Each row below holds a small network's activations on one input, seen along a few directions.
Each table varies a few parts of the input and shows all the possible inputs, shuffled.
A made-up example of a description, with smaller parts first: one of 5 places around a ring, together with either a single point or (one of 2 separate values, together with one of 4 places along a line) or one of 9 places around a ring.
Shared parts are said once, and a part with two or three values counts as separate values.

Rows:
x1: [ 3.51  5.94  1.75  2.13  0.85 -5.98  0.75 -6.41  2.69  3.07  2.17 -1.74
 -0.49  3.74  2.88  2.28]
x2: [-0.29  1.21  1.43  3.84 -5.99  2.87 -4.56 -1.80 -1.91 -1.82  0.41  1.75
 -1.78  0.89 -0.11  1.35]
x3: [ 2.90  7.11  0.76  3.36 -2.75 -2.19 -0.24 -4.19  1.04  2.69  3.08 -4.57
  2.46  2.48  1.89  3.42]
x4: [ 0.06 -1.99  0.00  0.51 -1.37 -2.41 -2.96 -4.54 -1.01 -1.01 -1.55  2.39
 -4.00  3.20  4.54 -0.09]
x5: [-2.35 -0.57 -0.26  1.61 -2.71  3.72  0.81  5.45 -2.09  0.06  1.66 -0.63
 -3.22 -0.69 -3.36 -2.56]
x6: [ 0.79  1.61  2.92  2.49 -3.00  0.44 -6.45 -2.79 -1.86  0.53  0.60 -2.72
 -1.50 -0.77  1.46 -0.73]
x7: [ 3.49  4.23  0.53 -1.52  0.37 -3.39  1.04 -5.98 -2.45  4.17  2.98  7.78
  8.42 -1.94 -1.52  5.71]
x8: [-1.19 -3.08 -0.92 -2.42  1.67 -1.83  2.13  2.06 -0.28  0.54 -1.25  0.48
 -5.23  1.85  0.14 -5.93]
x9: [ 1.83  6.79 -1.14  4.28 -6.54 -0.03  1.93 -4.08  1.34  0.06  1.00 -1.64
  2.79  2.21 -0.22  2.99]
x10: [-1.34 -4.93  0.55 -4.26  7.76  1.99  0.80  4.88 -1.23  1.13 -0.09  5.51
  8.37 -6.33 -3.60  3.26]
x11: [-0.70  1.24  1.61 -0.33  0.96  2.47 -1.89  3.93 -2.26  1.87  2.46 -4.46
 -1.85 -0.61 -2.19 -5.76]
x12: [-1.30 -0.09 -1.63  1.03 -5.78  1.67 -2.32 -2.73 -1.59 -2.77 -2.57  3.03
 -3.31  1.69  2.60  0.99]
x13: [ 0.93 -2.44 -0.24 -6.12  2.83  0.18 -0.05  4.69 -6.61  2.03  1.53  6.12
  4.23 -5.34 -4.66 -2.53]
x14: [-0.68 -6.16 -2.65 -2.72  5.43  0.63  3.80  4.23  4.66 -3.74 -2.98 -2.74
 -0.42  0.71  1.20 -0.24]
x15: [-3.66 -4.10 -2.14 -0.79  1.63  3.99  4.03  4.30  4.15 -4.36 -3.64 -0.31
  0.62  0.63 -1.69  0.90]
x16: [-2.79 -1.68 -2.53 -1.63 -2.58  2.29  2.88  4.08 -2.02 -2.23 -0.57  1.19
 -3.59  2.58 -1.62 -2.90]
x17: [ 1.23 -0.93  0.92 -2.81  0.32  0.15 -5.65 -3.59 -6.82  1.40  0.90  8.47
  5.19 -4.54 -0.36  1.93]
x18: [-2.82 -1.92 -0.95  1.79  1.44  5.62  1.14  7.14  3.88 -1.87 -1.54 -2.71
  1.18 -2.47 -2.16  1.44]
x19: [-0.27 -1.48  0.44 -2.23  3.47 -2.01  0.21  2.37 -1.39  0.47  1.29 -4.46
 -3.71 -0.09 -0.07 -6.58]
x20: [-0.37 -3.94  1.06 -1.47  7.38 -0.46  1.28  3.90  5.23 -1.20 -1.66 -5.21
 -0.89 -2.34  0.02 -1.74]
x21: [ 1.10  0.14  2.13  0.65  0.16 -3.31 -5.38 -4.41 -1.08 -0.16 -0.55 -1.95
 -3.22  0.38  3.48 -2.09]
x22: [ 1.16  4.42 -2.82  2.00 -6.43 -1.76  5.00 -5.26  2.51 -0.58 -1.68  1.00
 -0.16  2.55  1.35  3.40]
x23: [ 3.00  2.49 -1.41  1.27 -2.00 -5.75  4.28 -6.23  2.98  0.89 -0.06  0.46
 -1.09  4.68  3.52  3.32]
x24: [-2.26 -1.86  2.58  1.32  4.90  3.09 -0.58  4.98  4.13  0.86  0.05 -5.04
  1.19 -2.47 -1.51  0.17]
- Changing only one part turns x11 into x24. The same change can be made to x19. Which row results? => x20
- What is each input in this table made of? => one of 4 places along a line, together with either a single point or one of 5 places around a ring
- Which other rows agree with x2 in the place on the line of 4? List them by row number. => x4, x6, x12, x17, x21
- Which other rows agree with x9 in the place on the line of 4? List them by row number. => x1, x3, x7, x22, x23

Rows:
x25: [-0.61  0.03 -0.12  1.13 -3.12  0.12 -1.65 -0.31 -0.79 -1.52 -0.52 -2.61
 -5.59  2.83  1.67 -3.53]
x26: [ 4.01  7.28 -0.13  2.48 -5.02 -4.96 -0.07 -8.97 -1.24  2.55  2.53  0.76
  0.92  3.63  2.97  3.04]
x27: [-1.37  1.27 -1.58  2.68 -5.23  1.90  1.41  0.19  1.00 -1.88 -0.96 -1.86
 -3.73  2.83  0.56 -0.50]
x28: [-0.20  0.06  1.22  0.81  1.03 -1.36 -1.19  0.30  1.25  0.08  0.23 -4.94
 -5.02  2.13  1.69 -3.84]
x29: [-0.58 -2.90  0.48 -2.53  0.51  1.73 -2.89  2.25 -4.26 -0.49  0.08  3.30
 -0.10 -2.34 -1.70 -2.60]
x30: [-1.43 -2.00 -0.68 -0.63 -1.67  3.74 -0.51  2.22 -1.98 -1.56 -0.98  3.89
  2.06 -2.67 -2.53  1.01]
x31: [-0.35 -2.94  0.51 -2.57  6.57  0.24  0.87  3.68  1.56  0.77 -0.24 -0.26
  3.88 -3.22 -1.36  0.62]
x32: [-0.45  0.12 -0.07  1.28  3.26 -0.95  1.91  0.90  4.99 -0.14 -0.63 -5.84
 -1.64  2.11  1.92 -0.45]
x33: [ 0.03 -3.25  1.96 -2.73  4.60  0.36 -3.23  2.63 -1.70  0.61  0.15  0.90
  0.70 -3.44 -1.21 -2.35]
x34: [-1.33  0.72 -1.68  2.41 -1.39  0.77  3.81  0.40  4.67 -1.26 -1.70 -2.87
 -1.80  2.36  0.96  1.39]
x35: [-1.42 -2.29 -1.01 -1.29  1.96  2.08  2.82  2.92  1.22 -0.47 -1.28  2.74
  3.81 -2.98 -2.47  2.43]
x36: [ 3.71  3.91  1.10 -1.04 -1.50 -3.67 -1.28 -6.22 -4.72  3.31  3.32  6.80
  6.51 -1.24 -0.49  4.79]
- Changing only one part turns x35 into x34. The same change can be made to x29. Which row results? => x25
- What is each input in this table made of? => one of 2 separate values, together with either a single point or one of 5 places around a ring
- Change only the choice among 2 separate values in x26. List by row number the other rows that result. => x36

Rows:
x37: [ 1.31  2.33  0.11  1.31 -1.23 -2.20 -1.41 -2.56  0.02  0.38  0.94 -3.53
 -3.10  3.53  2.93 -1.85]
x38: [-0.06  2.01 -0.33  2.29 -4.54 -0.05 -0.91 -2.51 -0.29 -0.88 -0.36 -1.64
 -4.59  2.67  1.51 -2.00]
x39: [ 2.12  0.88  1.15 -1.33  2.08 -2.57 -0.69 -2.69 -1.06  2.03  1.39  2.38
  3.93 -1.47  0.14  2.55]
x40: [ 0.57  1.00 -0.46  0.02 -3.01  0.81 -0.27 -1.77 -2.02 -0.35 -0.06  4.43
  2.92 -1.43 -1.31  2.69]
x41: [ 0.23  2.75 -0.63  2.84 -2.07 -1.40  2.67 -2.39  4.11 -0.20 -0.87 -2.76
 -1.10  2.26  1.57  2.12]
x42: [-2.98 -4.77 -1.48 -3.93  5.08  2.14  4.08  8.05 -0.33  0.35 -0.76  0.76
  0.94 -3.39 -3.83 -3.33]
x43: [ 1.45  1.12 -0.14 -0.40 -0.06 -0.55  0.98 -2.23  0.18  0.93  0.27  3.18
  4.67 -1.85 -0.64  4.38]
x44: [-2.95 -4.11  1.73 -0.78  5.03  4.59 -1.24  8.48  0.90 -0.61  0.13 -3.51
 -0.31 -3.39 -3.29 -3.11]
x45: [-3.57 -7.45 -0.34 -2.51  5.00  2.83  0.28  6.38  2.30 -3.07 -3.68 -0.79
 -3.00 -1.61 -0.70 -3.51]
x46: [ 1.28  2.76  0.28  1.94  0.37 -2.92  0.72 -2.44  2.86  1.13  0.69 -3.45
 -1.46  3.21  2.64  0.62]
x47: [ 2.29  0.61  1.07 -1.84  0.40 -2.09 -3.02 -2.18 -4.07  1.56  2.05  2.40
  2.48 -0.70  0.54  0.46]
x48: [ 0.95  0.49  0.56 -0.74 -2.38  0.44 -2.55 -2.07 -4.43  0.30  1.38  4.06
  1.29 -0.72 -0.73  0.57]
x49: [-0.65  2.37 -1.52  3.12 -4.67  0.98  1.36 -2.06  1.82 -1.57 -1.11 -1.53
 -2.67  2.88  1.19  0.40]
- What is each input in this table made of? => either one of 3 separate values or (one of 2 separate values, together with one of 5 places around a ring)
